A small network was shown many inputs. Here are its activations along a few directions, one row for each input.
Each table varies a few parts of the input and shows all the possible inputs, shuffled.
A made-up example of a description, with smaller parts first: values(2) and (point or line(11) or (ring(5) and line(6))).
Shared parts are said once, and a part with two or three values counts as separate values.

Other details of the inputs shift rows strongly along two fixed directions, in all tables alike. That doesn't count.

Rows:
row 1: [  2   0 -15  -7  -7  15  13   8   3 -28   5   6 -32  14  29]
row 2: [-15 -40  -4 -26   7 -10 -34  -4  -6   6 -28 -11  10 -27 -33]
row 3: [ -5   8 -15  -7  -2  13  24  17  10 -17   8  -1 -32  15  29]
row 4: [-19 -47 -52 -11 -34  19  -8  23  25 -24 -11 -14 -61  17  52]
row 5: [  7  12  18 -12  18  -4  11  -8 -13 -12  -9   7  11 -15 -15]
row 6: [-28  -8  -2 -42  16 -33 -27   3  -1  35 -26 -13  19 -20 -40]
row 7: [ 39  33  12  54  -1  58  56   6   0 -50  45  37 -27  26  57]
row 8: [  6  12 -18  28 -17  40  22  10   5 -14  27   9 -16  27  56]
row 9: [-15 -19  -3 -40  13 -35 -33  -7  -7  27 -19  -8  30 -24 -40]
row 10: [ 33  96  66  16  39 -31  67 -31 -23  43  27  12  41  21 -64]
row 11: [-23  -5   7 -17   4 -35 -44  12  18  26 -19 -23  -5 -10 -20]
row 12: [-11 -25 -13  -8 -27 -37 -20 -10  14  45 -24 -35 -15   8 -43]
row 13: [-20 -32  -3 -28   8 -17 -33  -7  -6   9 -29 -10  13 -23 -33]
row 14: [-11 -48 -41   9 -63  -1  -8   0  19  10 -10 -29 -47  26   5]
row 15: [ 11  20   9  -5  24   1  24 -13 -20  -3  12  13  31  -5 -10]
row 16: [-10 -62 -36  19 -35  26 -28   9  20 -11  -3  -5 -18  -3  32]
row 17: [-16 -18   6 -40  13 -43 -39  -3  -7  19 -37 -14  11 -34 -43]
row 18: [  6  -7 -25  28 -35  37   9  20  18 -36  23   6 -51  28  69]
row 19: [  0  37  21 -17  34 -12  28  -7 -15  16  14   9  41  -2 -22]
row 20: [ 21  83  46  -4  50  -2  65 -11 -21   0  23  29  30  10 -10]
row 21: [-12 -58 -31  19 -35  27 -30  15  16 -13  -8  -5 -26  -2  32]
row 22: [-13 -30   2  -3   3 -21 -45  -7   5  18 -17 -12  29 -22 -27]
row 23: [  8  43  37   3  27 -14  -2  -9 -18  17  12   7  40  -5 -24]
row 24: [  5 -20 -41  35 -37  50  13   7  13 -28  27  12 -26  23  69]
row 25: [-14 -18   8 -37  21 -44 -39   0  -6  14 -33 -14   4 -27 -46]
row 26: [  2  28  14 -26  32 -14   5 -10 -15  19  -5   3  29  -6 -29]
row 27: [ 13  -7  -9  16  -6  42  36   4   2 -50  15  14 -36  13  41]
row 28: [-16 -20 -14 -35   7 -21 -23  -2  -1  23 -16 -15  21 -15 -22]
row 29: [-17 -69 -58   0 -42  35  -7   8  14 -28  -4  -8 -33   3  47]
row 30: [-24  -6  -1 -15   3 -25 -40   9   8  39 -15 -17  13 -16 -22]
row 31: [-16 -53 -36 -11 -27  15 -18  11  16 -29 -19 -12 -49  -2  27]
row 32: [  7  53  38  -4  38 -25   5  -9 -10  37  19   6  54 -14 -36]
row 33: [-16 -34 -31 -24 -19  -3 -14  16  11  -3 -18 -17 -26  -3  20]
row 34: [-14   1  18 -19  19 -45 -49   5  10  29 -26 -23  11 -15 -37]
row 35: [-16 -20  -1 -40   3 -33 -33   2  -2  14 -29 -12   1 -20 -24]
row 36: [-14 -21  12  -5   2 -31 -44   1   5  14 -31 -12  12 -25 -27]
row 37: [  2  -2 -14  24 -15  25   0   5  -1 -13  13   9  -9  12  32]
row 38: [ -6 -35  -6   4 -31 -30 -20 -11   8  23 -25 -27  -3  -4 -55]
row 39: [ 14  -6 -10  15 -11  44  39   1  -2 -44  13  19 -29   8  45]
row 40: [-11 -39 -30  13 -34   8 -32  21  18 -17  -8 -14 -45   5  37]
row 41: [  4 -18 -45  13 -28  54  31  10   1 -38  17  13 -39  22  64]
row 42: [ -9 -31  14  -5   0 -25 -45   4   6  11 -28 -12   8 -30 -27]
row 43: [25 81 41 21 30  8 51  0 -9  2 35 24 19 12 12]
row 44: [-14 -16  -1 -13  -2 -26 -47  -3   4  29 -10 -14  25 -19 -22]
row 45: [ 21  -1  10  23 -20  -1  21 -13   2   3   4  -5   2   7 -44]
row 46: [ 45  75  45  37  15  -1  74 -26 -26   6  35  20  24  30 -37]
row 47: [ 3 23 11  4 16 -6 -4 -7 -2 20  9 -1 34  1 -6]
row 48: [ 34  68  50  35  37  12  43 -10 -14 -23  30  34  19  11   1]
row 49: [  3   7  19  11  12  -2 -13  -6  -7   5   0   4  24 -12 -15]
row 50: [  1  -1 -20  -5 -10  28  20   3  -6 -18  12  12 -13  15  30]
row 51: [ 33  72  45  31  31  10  47 -11 -21 -13  30  34  23  12  10]
row 52: [ 13   7  17  -1  25  12  23 -17 -16 -12   9  14  32  -8 -14]
row 53: [  1  -2  -5  14 -18  11  -1  13   6 -11   6   3 -16  13  36]
row 54: [ 28  59  12  37   6  37  56   3  -3 -23  37  24  -7  31  54]
Description of these inputs: line(6) and (point or (values(2) and line(4))).
- The inputs of row 14 and row 12 match in every part but the line(6) part. If row 50 is changed in the same way as row 14 into row 12, which row does it become? => row 26
- Which other rows does row 15 become when the line(4) part takes its other values? List them by row number. => row 17, row 25, row 41
- Which other rows does row 21 become when the line(6) part takes its other values? List them by row number. => row 8, row 23, row 30, row 37, row 49
- A walk changes only the line(6) part. It starts at row 11 and steps to row 34. List the rest of the walk in order. => row 18, row 40, row 48, row 7

Rows:
row 55: [ -7 -22  23 -20  28 -29 -54  -7 -11  14 -23  -3  43 -43 -46]
row 56: [-15 -46 -29  10 -41  -2 -29   9  21   6 -14 -20 -25   5  10]
row 57: [ 21  58  30   5  30   1  42  -8 -14  -2  23  16  16  14  -9]
row 58: [ 20  53  34   9  31   7  32  -8 -17  -5  21  23  23   3   0]
row 59: [ 23  43  33  15  34  12  28  -8 -16 -14  22  25  30  -5   2]
row 60: [  4  28  50  -6  30 -59 -20 -21 -11  55 -15 -15  53 -19 -88]
row 61: [  1  12  -8 -13   9  17  29   5  -6 -20   4  10 -12   6  26]
row 62: [ -3 -30 -28  11 -15  38  -2  11   8 -33   9  10 -19   1  56]
row 63: [ 16  53  29   0  35   7  40  -5 -14  -6  20  22  17   6  -1]
row 64: [ 32  89  48  -5  65  16  75 -15 -36 -22  34  43  39   8   3]
row 65: [ 15  55  52  -7  45 -35   5 -16 -22  25   3   7  46 -10 -53]
row 66: [  4  -6 -30  15 -14  54  26  11   2 -44  24  22 -27  17  77]
row 67: [-11 -10 -16 -18 -18 -20   1  -2   8  22 -14 -22 -16   9 -19]
row 68: [ 10  24  34   6  22 -24  -5 -11  -8  16   0   0  29  -9 -35]
row 69: [-16   4  20 -47  31 -50 -25  -5  -8  30 -30 -14  20 -28 -55]
row 70: [-26 -33 -14 -30 -14 -40 -44   6  14  32 -32 -31  -6 -11 -38]
row 71: [-10  -9 -13  -9 -15 -18  -6   0  11  24  -8 -19 -11   7 -19]
row 72: [-18 -20 -14 -26   5  -7 -21  10   4   0 -16  -8  -5 -14   1]
row 73: [  2  -9 -30  24 -40  24  19   4  13  -3  12  -5 -32  30  34]
row 74: [-17 -48  -4   0 -25 -32 -59  -2  11  27 -29 -27   5 -19 -43]
row 75: [-18 -51 -28   1 -28   5 -37  13  19  -4 -18 -14 -24  -8  21]
row 76: [-15 -22 -12 -17  -1  -5 -29   8   2   0 -17  -7  -1 -15   5]
row 77: [ 10  23  -7   3  13  42  42   6  -8 -37  27  26  -8  15  51]
row 78: [ 17 -11 -19  40 -21  60  24   6   3 -47  25  25 -20  14  63]
row 79: [ 18  35  -6  11  -1  29  60   0  -5 -25  26  16 -24  32  36]
row 80: [ -4 -30   0   8  -9   0 -33   0   5   0 -12  -3   3 -16  -7]
row 81: [ -1 -25   1  16 -14  -6 -30  -4   5   4  -9  -9   1  -8 -15]
row 82: [-18 -40 -34  -2 -40  -5 -29  11  19   8 -14 -21 -29   6  12]
row 83: [  8 -22 -22  44 -45  30  13  -1  13  -7  16  -3 -26  24  25]
row 84: [-21 -40 -41 -19 -37  -9 -13  10  18   6 -19 -24 -40  10   9]
- The inputs of row 68 and row 81 match in every part but one. If row 59 is changed in the same way as row 68 into row 81, which row does it become? => row 78
- Describe the family of inputs behind these rows. => line(5) and line(6)
- Which other rows does row 82 become when the line(5) part takes its other values? List them by row number. => row 56, row 70, row 74, row 84
- Which other rows does row 77 become when the line(5) part takes its other values? List them by row number. => row 55, row 62, row 64, row 66

Rows:
row 85: [  5  41  39   0  41 -31  -8 -13 -18  30   9   2  62 -15 -34]
row 86: [ 27  42  18  35   7  26  31  -9 -16 -30  25  34   6  12  20]
row 87: [ 12  10  -1  43  -9  50  35  10  12 -24  21  17 -22  19  56]
row 88: [-22 -26 -19 -17  -2   8  -9  15  16   2 -15 -11 -28  -4  15]
row 89: [-33 -50 -47 -12 -30  17 -13  32  36 -14  -9 -14 -50  15  53]
row 90: [ -5 -24 -46   1 -39  38  13  17   6 -43   3  11 -53  21  60]
row 91: [-34 -49  -9 -19  -4 -33 -78  20  29  33 -36 -36   0 -29 -28]
row 92: [  7  22  25   0  13 -18 -31  -2  -1   9  -4  -1  18  -5  -7]
row 93: [  3  27  -3 -13  10  -5   5   9  -4 -10   6   7 -11   7  21]
row 94: [ 18  44  34   7   6 -47  26 -29 -13  54   6 -12  41  11 -67]
row 95: [  6   3  21 -32  27 -35 -12 -16 -20   0 -20  -5  17 -24 -44]
row 96: [ -9   7  13 -36  24 -29  -7 -11 -18  20 -18  -3  39 -20 -40]
row 97: [ -5   2  36  -4  22 -22 -22  -4   2  17 -12  -4  29 -30 -47]
row 98: [-33 -66 -40  -2 -58 -35 -41   9  46  43 -33 -51 -46   2 -38]
row 99: [ 26  51  14   6  17  25  48  -4 -19 -26  28  24 -13  17  37]
row 100: [ 21  40   4  22   8  48  76   4  -3 -40  26  30 -15  22  47]
row 101: [ 18  44  43  13  30 -20   1 -11 -24   5   6  17  29  -8 -14]
row 102: [  7   2  -8 -14  11  11  19 -13 -15  -8   7   5  10  -4  -6]
row 103: [-10 -72 -62  20 -53  46 -16  13  16 -27   5  -3 -34  11  45]
row 104: [  0  -4   5  -9  15   8  23  -2   0 -17  -2   4  -4  -4  -7]
row 105: [ 18  17 -12  35 -53  11  32  -2   0  -4  19 -10 -42  52  12]
row 106: [ 18 -11   6  31   0  29  25   3   5 -25  15  13  -5   6  16]
row 107: [ 14  -5  30  -6  20 -30 -33 -15 -12   4 -17   2  26 -21 -48]
row 108: [-30 -50 -25 -10 -20 -10 -59   4  10  26 -22 -18   2 -18  -8]
row 109: [-35 -53 -36 -42 -16 -18 -44   9   9  23 -21 -19 -11 -16  -4]
row 110: [ 8  5  6 11  0 12  3 -8 -8  1  9  9 26 -6  0]
row 111: [ 10  52  12  -8  32   4  34  -5 -15   1  23  14  28  12  11]
- The inputs of row 111 and row 89 match in every part but one. If row 85 is changed in the same way as row 111 into row 89, which row does it become? => row 91
- Describe the family of inputs behind these rows. => values(3) and (point or (values(2) and line(4)))
- Which other rows does row 95 become when the values(3) part takes its other values? List them by row number. => row 102, row 104
